Each row below holds a small network's activations on one record, seen along a few directions.
After each row come some of the record's fields: V, D, L, N, S, K.
Not every record has every field; a missing one is written absent.
The largest differences between rows may come from other fields.
Random noise pushes rows far along 6 fixed directions. That doesn't count. These rows show it; they differ only by the noise:
[ 298  -10  156 -299  163 -312  371 -173  170 -354    2  233   75  136
 -313   -1  187 -335   55]
[-167 -238    9  -57 -135  435  369 -282  286 -117  204 -151  119  -70
  177  -27   18   67 -325]
[ 148    5 -218 -261 -224 -113  139  277  391   27   51 -249  201  -83
 -117   88 -163  -16 -183]
[-146  457 -624  157  131 -236 -249 -160  402   17  604   19   69 -125
 -165  142 -434 -115   47]
[-247 -110   -3  -96 -116  256  215 -212  382   35  -29 -262  177 -195
   22  111  128   28 -385]
[  95   70 -240   48   77   59  -54 -206  149 -154  505  148 -102   51
  -38  -44 -203 -283  -26]
[ -99  -54 -227  -96  -40   66 -151   -7  261  104   36 -166   74 -228
  -63  114  -34 -202 -286]
[ 401  258 -319 -145 -111 -317 -168  305  281   -5  333  -24  -46   84
 -265   46 -298 -297   27]

[-244    1 -365   74  -85  -77 -122  189   71  168   12  -98  277 -177
  127   54 -291  290   14]  V=v3 D=absent L=absent N=n2 S=s3 K=k3
[ 247  -45  402  216   73  -46 -148  -43  -77   35   16  187 -416  179
 -119   35  285 -242    3]  V=v2 D=d3 L=l2 N=n2 S=s5 K=k3
[-203  238 -143    2   24 -224   60   60  110  126 -144 -173  174 -168
 -101  100   30  190   66]  V=v1 D=absent L=absent N=n1 S=s1 K=k2
[-181 -654  460 -119   96  120  277 -130 -175  -61 -260  251 -165 -117
  193  169  212 -108 -225]  V=v2 D=d5 L=l1 N=n2 S=s5 K=k3
[ 276 -145  -53  -68  168 -308 -160   14  -27    1  -17  201 -107   16
 -213   86  -18 -514  -32]  V=v2 D=d5 L=l1 N=n2 S=s5 K=k3
[ -81  247  173  130  -97   55 -262  -58   90  117   15    2 -352    1
  -56  201   19 -127 -197]  V=v2 D=d5 L=l1 N=n2 S=s6 K=k1
[  50  -35  454   23 -201  401   83  -82  -20  -51   20 -153 -218  170
  132  -76  194  -34 -125]  V=v3 D=absent L=absent N=n1 S=s1 K=k3
[-109 -109 -194 -151  205 -399  284 -111   66  -23 -170   15  370 -250
 -152  134   57   79  -14]  V=v2 D=d1 L=l1 N=n1 S=s3 K=k2
[-128  521 -384  351  -45  -14 -204  -33  227  291  278 -243   35   -2
 -125   78 -193  205  120]  V=v3 D=absent L=absent N=n1 S=s4 K=k2
[ -66  140 -274  146  135 -243 -557  167  -57  128  235  158 -233 -107
   -9   86 -289 -362   90]  V=v1 D=absent L=absent N=n2 S=s5 K=k3
[  45 -312  288  -54  148 -179  342  -89 -102 -230  168  451 -216  116
   88  127  -91  -91   96]  V=v2 D=d5 L=l1 N=n2 S=s5 K=k3
[-320 -199   86 -116  274   44  471 -293  -56 -418   23  222  257  -18
   99 -103   24  105   46]  V=v3 D=absent L=absent N=n2 S=s2 K=k1
[  31 -600 -200 -108 -110  438   90  236 -333 -183  140  103  149  -71
  433 -197 -280  113  -68]  V=v3 D=absent L=absent N=n1 S=s3 K=k4
[  96  -29  338  260  120  101 -189 -304 -191   34  233  359 -615  179
  -82   84  163 -382    1]  V=v2 D=d5 L=l1 N=n2 S=s1 K=k2
[ -46  306  148   -6 -275  113   86  128  313   39   38 -344   29  133
  -74   34  -34  149 -179]  V=v3 D=absent L=absent N=n2 S=s2 K=k1
[-227 -166 -287   53  409 -179 -407 -143 -411  -78  -54  387   64 -297
   -4   32  -79 -225  149]  V=v3 D=absent L=absent N=n1 S=s3 K=k4
[ 439 -187  220 -254 -201 -116  103  430 -161  -23 -179   57  -13   83
  -63  -71   40  -84   60]  V=v3 D=absent L=absent N=n1 S=s3 K=k4
[-147 -555 -259 -168   -5 -170  144  363  -31   63   -3  123  120 -284
  235  196 -434  168  -35]  V=v2 D=d5 L=l1 N=n2 S=s5 K=k3
[-257   14 -269  128  155  -14  -61  -86 -157    1  171  164   73  -59
  145 -115 -133  122   99]  V=v1 D=absent L=absent N=n2 S=s3 K=k2
[ 359 -157  481 -296  213 -417 -174  180 -279 -125 -394  385 -298  220
 -231   74  405 -586   85]  V=v2 D=d5 L=l2 N=n2 S=s5 K=k3
[ 220  620  489   87 -208 -102 -107  -50  189   73    6 -135 -289  331
 -388  133  360  -74   24]  V=v3 D=absent L=absent N=n1 S=s1 K=k1
[-219  138  161   77   16   93   42 -203  -38  -32  -97   32  -83   97
   53   33  243   73 -106]  V=v2 D=d5 L=l2 N=n2 S=s6 K=k2
[ 115    1  261  111  -74  188 -235 -120 -111  215 -240  -81 -286   38
 -175  -82  406 -304 -160]  V=v1 D=absent L=absent N=n2 S=s4 K=k2
[  92 -110  164  -21 -188  129  160   98  -64   52 -116  -57   53  -18
   71  -48   46  156  -39]  V=v3 D=absent L=absent N=n1 S=s3 K=k4
[ 602 -516  125 -291  247  -26  130  153 -595 -414   15  441 -179  229
   26 -406  -24 -475  307]  V=v1 D=absent L=absent N=n1 S=s2 K=k1
[-225  -68 -151  155 -106  265 -390   45  -33  166   23 -151  -15 -178
  190  123 -107   -7 -173]  V=v3 D=absent L=absent N=n1 S=s6 K=k3
[ 223 -394 -116 -147   33  162  -52 -112  -82  -52 -142   22   16 -102
  -64 -123   73 -366 -169]  V=v2 D=d5 L=l1 N=n2 S=s4 K=k1
[-276  442  -44 -111  408 -518 -142 -419  402  -87 -188   56  147 -208
 -494  323  286 -408  -93]  V=v2 D=d5 L=l1 N=n2 S=s1 K=k1
[ 214 -288  165 -152  152  -59  287   47 -184 -234 -129  233   72  114
   43  -77   67 -143  190]  V=v3 D=absent L=absent N=n1 S=s5 K=k3
[ 415  165  553  123 -565  521 -397  358  -81  413   11 -332 -544  265
   -9  -90  275 -180 -335]  V=v3 D=absent L=absent N=n1 S=s3 K=k1
[ -83  109 -222 -203  -23 -242 -309  286   52   69 -355 -126  194 -188
 -133  102   10  -78  -23]  V=v3 D=absent L=absent N=n2 S=s6 K=k1
[ -43  -22  -79  207   18  106 -107 -304  146   94  222   44  -70  -53
   17   75  -58 -215 -220]  V=v2 D=d5 L=l1 N=n2 S=s3 K=k3
[ -39  378   -1  173  -96 -101  123 -181  196  125  215  -51   44   65
  -49   86  -44  355   80]  V=v2 D=d1 L=l2 N=n1 S=s3 K=k4
[-160   92  -99  -82 -110   23  240  -17  378  -20  -93 -290  328 -106
   99  153  -33  259 -136]  V=v2 D=d1 L=l2 N=n1 S=s6 K=k3
[  10  -79  -36    6   -5  -68 -401   10  -13  439 -406 -275   33 -239
 -200  111  214  -58 -140]  V=v2 D=d1 L=l2 N=n1 S=s4 K=k3
[-362   83 -150   33  254 -115 -372 -127  -95  109 -217   51  -34 -185
  -80  137  206 -154  -72]  V=v2 D=d5 L=l2 N=n2 S=s1 K=k2

Here are new rows. What are their fields?
[-209  338 -104  -59   16 -299  121   95  198  -93  -80  -98  173  -16
 -167  134  -16  102   47]  V=v3 D=absent L=absent N=n2 S=s1 K=k2
[-306  -55 -361   73  -99  341  -60  -62   24  -52  212 -109  123  -87
  361  -92 -301  290 -106]  V=v2 D=d5 L=l2 N=n2 S=s6 K=k1
[  53 -391  403 -178  -15  120 -119   71 -256  -18 -355   16 -153  -45
    0   57  332 -284 -130]  V=v3 D=absent L=absent N=n1 S=s1 K=k3
[   2  -34  359  140  116  187 -303 -313 -161  -22  -17  175 -419   65
  -35  -57  343 -507  -80]  V=v1 D=absent L=absent N=n2 S=s1 K=k3
[ 175  420  148  105 -405  111  -86  114  295  382 -169 -507  -51   40
 -207   22  163  166 -134]  V=v1 D=absent L=absent N=n1 S=s4 K=k1
[ -60 -436 -113  -75 -190  318   -1  231   69  264 -231 -332  169 -216
  249   74  -32  113 -305]  V=v2 D=d1 L=l2 N=n1 S=s5 K=k3
[  36   45  -78 -264   50 -182   48  257  -34 -182  -39   27  117  119
   -6  -72 -101   54   51]  V=v2 D=d5 L=l2 N=n2 S=s2 K=k1
[  62 -121   -6  -58   79   95  -31   87 -206  -63 -144   38  -15   -1
   13  -81  140 -170   35]  V=v3 D=absent L=absent N=n1 S=s1 K=k2
[ 120  -37 -107 -100 -264  234 -441  593  -57  196  -80 -350  -16    1
  101   19 -200  -71 -275]  V=v3 D=absent L=absent N=n1 S=s2 K=k1
[ 276   25 -266 -349 -176 -384  121  557   90 -173 -171  -80  284  -16
 -110  -31 -305   42  126]  V=v3 D=absent L=absent N=n2 S=s6 K=k1
[-420  166  -39  199  193  244 -203 -394   13   22  -44    4   24 -208
   73   69  218 -101 -114]  V=v3 D=absent L=absent N=n1 S=s6 K=k4
[  11 -113 -227  -37 -411  178  575  124  367   26  342 -408  255    3
  244   27 -339  541 -105]  V=v2 D=d1 L=l1 N=n1 S=s1 K=k2
[ 136  144  136   34  126   26  -17 -245 -139 -228  191  287 -225  239
  -58 -189  122 -198  192]  V=v1 D=absent L=absent N=n2 S=s1 K=k1
[-458 -313 -360   18   14  436 -200  -56  -61   39   40 -136  126 -366
  344 -113 -171   52 -218]  V=v1 D=absent L=absent N=n2 S=s1 K=k1
[  13  143 -117  -67   70 -342 -236  249  -34   25  -99   63   21   44
  -94   66 -112 -105  167]  V=v3 D=absent L=absent N=n2 S=s5 K=k3
[  91 -145    4  -75  225  -46  -13 -136 -268 -156   92  284   -7   21
   54 -125  -16  -54  128]  V=v2 D=d1 L=l2 N=n1 S=s3 K=k1
[  67  -66  222   17   -3  126 -187   28 -240  115 -216  -29 -239  -28
  -17  -52  296 -268  -89]  V=v1 D=absent L=absent N=n1 S=s1 K=k2
[-290  -13  100 -145  -14 -106  399  -40  211  -72 -264 -192  332 -146
    9  142   65  344   26]  V=v3 D=absent L=absent N=n1 S=s1 K=k3
